Each row below is a small network's average activation on inputs in which a field has the value named, seen along a few directions.
Values that are neighbours, or in one group, have similar rows; names and order tell nothing.
In the rows, 500 means zero.
Strong random noise was added to every row along 9 fixed directions; ignore it. To show where, here is one row again and again, with new noise each time:
[444 387 464 589 453 363 322 496 567 375 472 661 489 412 593 221 656 485
 268 593 468 498 585]
[314 496 648 281 437 380 471 319 481 362 421 586 679 429 491 743 706 573
 586 222 429 355 529]
[639 667 367 610 476 348 438 555 349 303 576 558 496 541 617 532 274 390
 385 453 543 535 346]
[488 422 657 508 656 513 720 556 408 515 542 277 536 628 534 554 508 444
 685 616 751 578 368]
[387 132 689 463 585 422 275 400 288 519 457 767 584  98 296 452 645 256
 508 186 612 368 803]
[337 509 557 632 481 393 566 583 179 376 478 554 565 624 618 656 381 376
 736 313 712 485 329]
[561 725 381 399 283 621 523 442 752 592 293 473 460 613 664 525 628 632
 485 480 348 297 565]
[352 631 570 551 221 464 559 581 693 503 643 230 575 842 616 531 628 779
 540 572 359 514 392]
[380 474 544 614 452 297 472 594 431 392 568 551 562 559 673 432 478 455
 485 461 634 503 449]
[426 722 481 453 528 313 626 494 527 423 490 487 557 673 734 635 504 586
 557 449 561 506 338]
[658 773 267 630 605 446 585 620 702 776 456 510 303 645 782 286 441 515
 400 650 585 541 525]


Nepa, 14 values:
c14: [306 209 744 479 572 607 586 501 444 377 574 312 615 568 412 390 584 562
 620 704 551 647 444]
c1: [402 524 415 586 399 636 561 524 343 501 313 607 458 598 593 476 416 491
 686 519 437 476 456]
c10: [493 503 627 325 587 537 774 509 674 454 395 338 604 615 638 591 541 600
 632 752 619 467 466]
c3: [548 415 507 671 157 690 402 729 414 564 614 350 483 583 381 473 272 476
 546 516 538 435 445]
c9: [493 647 626 401 454 656 623 468 717 748 630 119 482 741 284 621 703 826
 583 619 251 600 453]
c4: [524 306 501 611 573 698 495 500 284 519 508 527 422 385 298 465 384 309
 656 496 617 601 502]
c5: [251 183 704 358 736 467 548 317 558 441 455 584 561 309 424 396 910 517
 482 581 530 544 611]
c2: [525 349 533 691 519 518 412 605 525 560 626 458 391 504 461 182 574 437
 352 732 523 622 579]
c11: [351 390 528 495 574 602 540 435 458 377 287 589 508 441 509 413 515 454
 643 549 591 517 436]
c7: [646 479 553 394 282 610 538 517 736 551 581 353 563 449 530 556 426 469
 507 435 531 352 613]
c12: [420 504 481 503 546 432 610 578 506 534 486 506 491 568 630 592 383 529
 565 550 638 507 374]
c6: [464 388 592 330 342 495 440 463 612 201 585 365 656 502 410 700 507 618
 389 582 310 438 430]
c13: [805 543 613 195 576 707 727 478 572 517 472 159 576 481 423 710 401 483
 573 600 653 403 374]
c8: [439 278 599 419 446 718 682 501 601 534 376 345 515 542 373 508 681 594
 587 692 451 442 585]
The values of Nepa form a ring.
Q: Going along Nepa from c9 by way of its neighbour c2, in what order are c10, c5, c12, c8 met?
A: c5, c10, c8, c12
Q: Which values are neighbours of c4? Give them in the order they are listed.
A: c11, c7

Tusuf, 30 values:
p26: [740 689 496 469 140 544 387 563 797 568 679 394 553 435 554 588 278 512
 421 325 404 346 672]
p2: [480 703 501 453 660 723 763 328 478 692 420 283 381 768 351 628 757 719
 757 557 278 632 423]
p23: [419 430 544 651 877 390 613 615 231 558 553 544 499 535 503 386 402 388
 714 550 803 752 387]
p7: [606 595 350 691 673 351 359 628 401 769 682 603 338 478 315 455 414 537
 375 430 377 689 633]
p21: [160 418 621 494 523 404 494 452 416 413 414 556 552 549 511 628 742 514
 618 307 501 413 495]
p18: [476 458 401 486 518 408 311 430 565 238 536 616 504 432 485 327 528 605
 218 731 225 630 469]
p3: [336 541 562 570 748 408 473 485 208 742 491 575 432 488 352 612 554 480
 664 200 551 547 525]
p6: [456 441 450 701 590 539 647 662 303 849 614 510 394 571 451 562 318 396
 738 399 640 548 556]
p25: [658 291 714 402 626 714 557 421 629 795 749 200 468 346 179 456 695 423
 528 528 530 563 727]
p12: [771 786 499 190 116 589 696 551 786 596 444 260 653 586 748 729 243 578
 450 422 479 164 511]
p27: [354 238 669 510 518 501 576 607 524 501 558 427 579 503 588 475 402 418
 625 573 725 458 564]
p9: [426 571 520 486 248 550 495 549 589 738 688 327 539 606 367 617 482 721
 549 401 338 514 484]
p8: [484 387 508 571 766 419 486 453 245 481 589 546 522 455 195 703 513 461
 557 410 499 673 454]
p10: [536 620 514 329 526 573 565 394 488 187 458 324 602 634 485 679 432 666
 458 737 318 641 179]
p29: [507 355 519 681 631 335 359 629 308 702 601 664 482 339 405 376 458 449
 467 431 612 559 670]
p20: [494 578 247 743 787 644 518 427 265 531 308 712 272 523 359 489 461 424
 688 508 395 741 454]
p16: [618 721 426 381 664 407 481 325 528 362 391 568 453 558 566 558 564 563
 309 572 357 491 407]
p28: [253 371 426 754 645 454 428 570 477 726 525 671 327 490 380 152 730 639
 383 726 321 744 622]
p14: [598 539 545 442 186 430 279 507 714 372 801 402 680 425 398 484 415 604
 298 358 184 403 703]
p30: [383 518 759 360 440 341 471 377 495 579 692 425 622 481 405 599 624 604
 543 259 391 556 621]
p5: [323 488 636 237 501 346 737 401 610 527 478 489 628 528 661 758 615 613
 700 392 608 408 405]
p11: [244 353 557 527 342 611 577 520 514 388 440 408 601 698 623 579 539 595
 701 559 575 459 349]
p17: [583 652 380 467 762 344 478 376 396 304 360 723 411 405 646 586 426 307
 358 405 624 483 318]
p4: [288 472 424 555 802 638 599 545 404 806 318 589 335 539 468 445 485 506
 794 530 716 640 485]
p15: [457 767 449 481 297 385 386 367 547 539 656 544 557 545 445 606 554 653
 448 178 262 476 511]
p24: [496 340 558 629 318 453 173 591 451 459 763 583 541 335 265 324 436 443
 394 316 414 571 640]
p13: [749 644 337 454 650 348 492 509 861 590 659 466 397 508 521 386 580 632
 186 766 442 628 511]
p1: [436 530 565 420 625 394 517 488 594 361 393 566 501 508 739 377 690 514
 368 653 644 495 395]
p19: [497 449 578 545  89 452 390 693 978 558 679 263 579 568 599 235 657 742
 258 740 432 377 592]
p22: [178 587 546 693 326 568 606 566 268 636 490 472 520 777 512 712 523 454
 904 173 509 479 436]
A value of Tusuf combines one of 5 hidden first parts with one of 6 second parts; all combinations occur once.
Q: p18 and p14 share the first part; p18 and p27 share the second. Which value has the first part of p27 and the second part of p14?
A: p20
Q: p3 and p29 share the first part; p3 and p17 share the second. Which value has the first part of p17 and the second part of p29?
A: p13
Q: p8 and p22 share the first part; p8 and p7 share the second. Which value has the first part of p7 and the second part of p22?
A: p2
Q: p5 and p11 share the first part; p5 and p12 share the second. Which value has the first part of p12 and the second part of p11?
A: p10
Q: p24 and p15 share the first part; p24 and p26 share the second. Which value has the first part of p26 and the second part of p15?
A: p25
